Each row below holds a small network's activations on one input, seen along a few directions.
In each table, some parts of the input vary, and every possible input appears once, in random order.
A made-up example of a description, with smaller parts first: one of 3 separate values, together with either a single point or one of 11 places around a ring or (one of 4 places along a line, together with one of 5 places around a ring).
Shared parts are said once, and a part with two or three values counts as separate values.

Rows:
R1: [ -5  30  -3   8 -23   9  60 -21  15  16  32 -34  -7]
R2: [  1 -16  10 -21  27 -40  22  -4   8 -57  55  24   1]
R3: [-23  33   4   0   8   7  17  72   4   4   9  -9   1]
R4: [ 30 -12 -26 -38  55  12  23  19  -5  25  80   0 -44]
R5: [ -1  21  13  15 -35 -15  40 -35  26 -20  14 -20  22]
R6: [-58 -11   6   9  -8  17  19  -9  28  -5 -59  20   9]
R7: [ 44  -9  10  17 -34 -28 -20 -57 -42  10 -22 -47   6]
R8: [ 26  26 -19  -1  -8  40  38 -15  11  57  38 -45 -20]
R9: [-31 -15  -1  18 -25  20 -38 -35  27  -7 -69  49  20]
R10: [-26  -6 -30  -7  25  73  22  15  11  73 -33  -3 -33]
R11: [ 23  -8  18  12  -8 -30 -64  36 -55  -1 -42 -22  15]
R12: [  3  22  16  14 -23 -11 -64  27  13 -36 -17  34  46]
R13: [ 30 -21   3 -13  11 -37 -34 -30   6 -59  46  52  11]
R14: [-14 -44   2  16  -8   2 -38 -29 -39  28 -93  -5 -11]
R15: [ 26  19   7  19 -49 -13 -21 -63  26 -24   1   9  33]
R16: [  0  -7 -10 -28  44 -17  43  12  -3 -21  71  10 -29]
R17: [ 10  28 -17 -11  28  40  -4  77  -3  44  13 -20 -10]
R18: [-60  -1  -9   1   4  39  41   7  20  32 -41   7 -24]
R19: [-22  22  20  10  -4 -13  -2  57  11 -32  -7   6  34]
R20: [ 47 -50   7 -19  24 -56 -37 -25 -58 -26  24  -3 -20]
- Describe the family of inputs behind these rows. => one of 4 separate values, together with either a single point or one of 4 places along a line
- The inputs of R8 and R10 match in every part but the choice among 4 separate values. If R1 is changed in the same way as R8 into R10, which row does it become? => R18
- Which other rows does R12 become when the choice among 4 separate values takes its other values? List them by row number. => R9, R13, R15
- Which other rows does R6 become when the choice among 4 separate values takes its other values? List them by row number. => R2, R5, R19

Rows:
R21: [-30  26  -2   1  -8  26  31  29  18   8 -12 -10  17]
R22: [-44  30   8   9   0  44  16  35   8  11 -26 -18  15]
R23: [-17  21  14  13  -2   8  53  10  34  -1   9   2   7]
R24: [ 18 -15 -11  -8  14  12  12  -6  16  23  28 -23  -8]
R25: [ -2   6   2  -4 -13  35 -11  21 -11  51 -19 -22  -2]
R26: [-23  35  -5  13 -17  37  -3  32   3  33 -20   1  -8]
R27: [ -7 -44   5   9  -1  10 -61 -14 -13   8 -82  19  16]
R28: [ 28 -20  28  18 -54 -36 -43 -89   6 -37 -15  -1  37]
R29: [ 27 -24  27  25 -53 -59 -33 -94 -19 -37 -23 -13  14]
R30: [ 13  -9 -19  -5  18  -5  22 -14 -26  29  22 -30 -17]
R31: [ 18  -7 -23 -21  33  25  17 -15  -5   6  42 -14  -2]
R32: [ 44 -21  17   3  23 -55 -53  32 -55 -42  17  -5  -1]
R33: [ 15  -4  -2  15 -10   9  12   7 -24  33  -9 -32 -31]
R34: [-26   3   4  12   0  13  48  19  31  -1  26   7   4]
R35: [-25   8 -12 -13   5  12  56  17  19 -13  36  21   2]
R36: [-38  11  -2 -36  33  11  44  19  21 -11  42  19  -9]
R37: [ -9  21 -23   2  14  15  19   1  18  16  29   0   2]
R38: [  4 -21  -5 -33  27 -16  26   0 -22  23  43  -2 -51]
R39: [  7   9  21  35 -58 -34 -35 -78  21 -54 -16  21  31]
R40: [ 3 32 -6 10 -3  6 29 -1 25 19 14  8 -5]
R41: [ -4  31 -16   5 -13  24   8  22  22  18  -9  -6 -11]
R42: [ 21   4 -10 -10 -11  28   1  12   5  32  -7 -24  -6]
R43: [  5 -17  -4 -41  26   6  16   4   4  24  51  11 -27]
R44: [-13   0  36  29 -61 -36 -10 -66  27 -68 -23  20  46]
R45: [-27 -15  -2  26  -5  13 -53  -4   1  -8 -82  41  11]
R46: [-16  14 -16 -34  29   4  19  12  27   2  44  20 -34]
R47: [ -9 -47   3  17   0 -12 -52 -19 -39   7 -90   7  -7]
R48: [-51 -24  10   9 -13   0 -28  11   7 -13 -91  42  31]
R49: [-11  21 -34 -17  25  12  24  -3  12   2  39   5  -2]
R50: [  3   7  -5  -2  -7  19  -3  15 -34  39 -32 -40 -29]
R51: [ 22 -15 -23 -15  24  -1  29 -14 -21   2  32 -23 -37]
R52: [ 26  -1   3  11   6  -9  30 -18 -15  27   9 -28 -27]
R53: [ 45 -17  18  -5  22 -32 -63  37 -29 -42  25   7  23]
R54: [ 35   9  -4 -11   5  16  21 -12  11  22  11 -15  -4]
R55: [ 20  12   8   1  14 -39 -55  49 -15 -49  22  30  21]
R56: [ -4   1  23  -7  11 -47 -31  61  -6 -60  15  26  38]
- Describe the family of inputs behind these rows. => one of 4 places along a line, together with either one of 3 separate values or one of 6 places along a line
- The inputs of R23 and R54 match in every part but the place on the line of 4. If R56 is changed in the same way as R23 into R54, which row does it become? => R53
- A walk changes only the place on the line of 6. It starts at R38 and steps to R51. List the rest of the walk in order. => R30, R52, R33, R50
- Which other rows agree with R55 in the place on the line of 4? List them by row number. => R26, R37, R39, R40, R41, R45, R46, R49
- A walk changes only the place on the line of 4. It starts at R48 and steps to R45. List the rest of the walk in order. => R27, R47
